Input:
[[ 18  23  15   1 -10 -11   0   0  -6  12 -24  19  22 -18 -27]
 [-38   2 -11 -28 -42  43  17  39  16 -14  29 -31 -87 -34  55]
 [ 23  23  13  -2 -11 -14   0  -8  -1  11 -19  16  18 -21 -23]
 [ 26 -14  44 -25  -6 -20  24  35  20  22  -1 -24  11   0   1]
 [-25 -15   0 -25  -6 -39   7 -20  46   9 -32  73   7  17  -3]
 [-78   3 -23  11 -15  10  36  61 -49  14   9  13 -21 -27  11]
 [ 44  43  17   4  -8  -6  -4  -6 -17  16 -13 -16   6 -43 -21]
 [  1  30  15 -63 -37  41  18  17  33  -5 -15 -43 -53 -42  51]
 [ 32  31  17  12 -20   4  -1  13 -28  10 -23  10  40 -23 -40]
 [-55  40   0  -5   9  -5  53  49 -72  41 -62  23  61 -31 -20]
 [ 58  52   9 -10   2 -21  -8 -41   2  25  -3 -45 -35 -78  10]]
Output: 58

Input:
[[-11  -1  29  53  48  58  76 -13  59  59 -23  67  55  65  56]
 [-26  -5  38  41  41  53  50 -31  53  37 -45  48  51  59  51]
 [ 50  42 -34 -25 -37 -38  -1  57  26  49  58  -8  31  43  39]
 [ 58  29 -29 -28 -28 -25   5  57  35  52  56  -5  34  41  44]
 [ 60  40 -35 -14 -13 -15   5  64  35  50  62  12  31  35  42]
 [-15  -7  45  48  49  44  61 -31  52  47 -38  60  64  72  57]]
Output: -15

Input:
[[-57  12  10 -25   3  -2  15  28   4   0]
 [-11 -10   7 -47 -11   4  15   5  24 -22]
 [  1   9  28  -2   3  20 -18 -86 -11 -12]
 [-40  -8   6 -17   9 -12   4  32   6  31]
 [-17   1 -12 -12  14  26  -2 -14   0  18]
 [  0  -5 -10  10  15 -12 -11   5 -14   1]
 [-21   7  -4 -24 -13 -12  -2  75   4  17]]
Output: -21

Input:
[[ 13 -47 -29  78 -16  40  20 -11 -25  40 -80 -21]
 [ 23  -1  12 -23  17  40  -7 -40   9  36  17   3]
 [ -7  16 -15  29 -15 -42   5  78  -8 -35 -13   1]
 [-66 -30 -23  43 -41   0  24  52  -8 -51 -53 -25]
 [-42  -6   9  48 -59  -3  11  38  13 -27 -37   2]
 [ -3  24  12  -8  -5 -55  16 -44 -67 -15  -3   8]
 [ 20  39  24 -31 -28  17 -16  14  19  47   9  22]
 [ 62  16  16 -57  47  44  41  38  24   6  71 -55]
 [ 25  19 -18  12  53 -19 -25 -61 -11 -28  -5 -23]
 [ 23  54  58  37   8  60  56  46 -12   3  73  44]
 [ -2  18 -21 -22  -4  -5 -29 -21 -23  13   8  10]]
Output: -2

Input:
[[-29 -19   0  -2  63  40  18 -12  13   8]
 [  3   4  -3  -2   1  -1  -2   3   1  -2]
 [ -6  -2   4   1   2  -4  -4  -3   3   3]
 [  1   7 -12  25  -3   4  -2  11   6  -2]
 [ -2   4 -13   9  -5   6  -4   0   8  21]
 [ 53 -16 -20 -46 -34 -17 -17  27  -9  38]
 [  5  -5 -16  -8  -1  -9 -11   4   6   3]
 [  3   4  -6  -3  -3  -2 -11  -1   7  14]]
Output: 3
---
[[-346, -574, -632, -532, 229, 338, 520], [-215, -27, -282, -429, -103, -119, 3], [620, -723, 346, 598, 614, -464, -899]] ans = -429, 620
[[457, 232, 438, 557, 547], [667, 813, 461, 110, 832], [242, 711, 675, 609, 387]] ans = 461, 832
[21, 82, 55, 60, 87, 71, 61] ans = 60, 87
[5, 1, 3, 3, 5, 3, 7] ans = 3, 7
[[22, 30, 16, -14, -10, -11, 6], [0, 30, 14, -14, 11, 6, 7], [5, -25, -16, 21, 34, 26, 6]] ans = -14, 34
[-149, 537, -744, -211, 70, -625, 756] ans = -211, 756
[[106, 227, 210, 109, 180, 11, 220], [151, 153, 32, 166, 14, 77, 150], [83, 52, 55, 193, 118, 39, 216]] ans = 166, 227
[[19, 192, 91, 63, 49], [116, 117, 111, 129, 120], [68, 102, 101, 55, 66]] ans = 111, 192
[104, 821, 502, 116, 3] ans = 502, 821
[-45, -13, -39, 22, 30] ans = -39, 30
---
[-64   2 -50  40  73 -47   5] -> -64
[  3  11  -2 -56  65  -4] -> 3
[ -4 -78 -25  66   4] -> -4
[-49 -77  14  48  46 -47] -> -49
[ -8  -9   4 -13  66  -9] -> -8
[ 63 -12 -77 -39   2] -> 63
---
[[3488 7528 3786 2841 4198 7853 6423 5567]
 [4862 5103 4579 4975 4318 4423 4957 4992]
 [6506 8370 2306 5878 6818 8386 5126 2713]
 [2592 2651 7615 5882 5264 3715 3117 5712]
 [6172 4001 4143 4380 6247 7190 4273 5630]
 [4333 4757 5326 4773 4958 4344 4651 4466]] -> 2713

[[ -75 -933   -9 -167 -220  175 -209 -255]
 [ 231 -933   -9 -167 -220  175 -257  480]
 [-284 -502   -9   24   -2 -450 -209  480]
 [ -75 -933   -9 -167 -220  175 -209  480]
 [ -75 -255   -9  -87   24  175  443  480]
 [ -75 -537   -9 -167  -56  175 -209  480]
 [ -47 -933   -9 -167 -220  175 -209  480]
 [ -75 -933   -9 -167 -220  175 -209   41]
 [ -75 -460  444   69    2  175 -209  970]] -> 480

[[ 15  14  15  14 -18 -20  21 -22 -20 -22  32  22  16  14 -19]
 [-26 -23 -24 -23  14  15 -28  17  17  15 -33 -29 -16 -23  15]
 [-19 -18 -20 -20  16  19 -26  20  19  19 -38 -28 -19 -18  18]
 [ 21  19  19  20 -16 -19  23 -20 -19 -18  28  24   8  20 -20]
 [ 16  13  15  17 -19 -22  21 -23 -22 -23  32  24  14  14 -20]] -> 18

[[ 63  70 137 187 107  62  70 111 139  80 184 191 172  89]
 [141 125  38 165 165 193  44  90 109  93 144 118  75 197]
 [165 113 177 163 154  57 178  90  83 126 187 132 157  22]
 [164 161  72 113 128 120  83 133 151 210  49  47  67 162]
 [ 81 136 178  58 118 137  83  77  37 157  60 184 147 163]
 [ 98  83 107 201  86 189  81  77  65 134 134  38  94 109]
 [138 100 133  96 157  89  59 118 204 243 122  73 133  97]
 [105 241 124 123 142  92 214 121  53 162 135 158 107  80]
 [ 30 166  92 121 123 104  70 140 148 226 105 115  55 150]] -> 22

[[52 34 58 22 88 94 34 94 64 82 22 28 22 58 34]
 [56 45 60 37 79 83 45 83 64 75 37 41 37 60 45]
 [54 41 58 33 78 82 41 82 61 74 33 37 33 58 41]
 [64 78 60 87 37 33 78 33 55 42 87 82 87 60 78]
 [64 77 59 85 38 33 77 34 55 42 85 81 86 59 77]
 [64 78 60 87 37 33 78 33 56 42 87 82 87 60 78]] -> 41

[[5909 5858 5240 5201 5153 5677 5981 5684 5695]
 [6355 5502 6464 4939 6456 3223 6647 5530 5944]
 [6526 5064 7661 4916 7775 1071 6983 5323 6071]
 [5055 5657 4760 5873 4735 7291 4867 5593 5287]
 [5625 5327 6031 5496 6073 4545 5751 5446 5573]
 [4597 5670 4250 6214 4230 8595 4233 5598 5063]
 [5924 5880 5276 5209 5197 5673 5965 5689 5722]] -> 6071
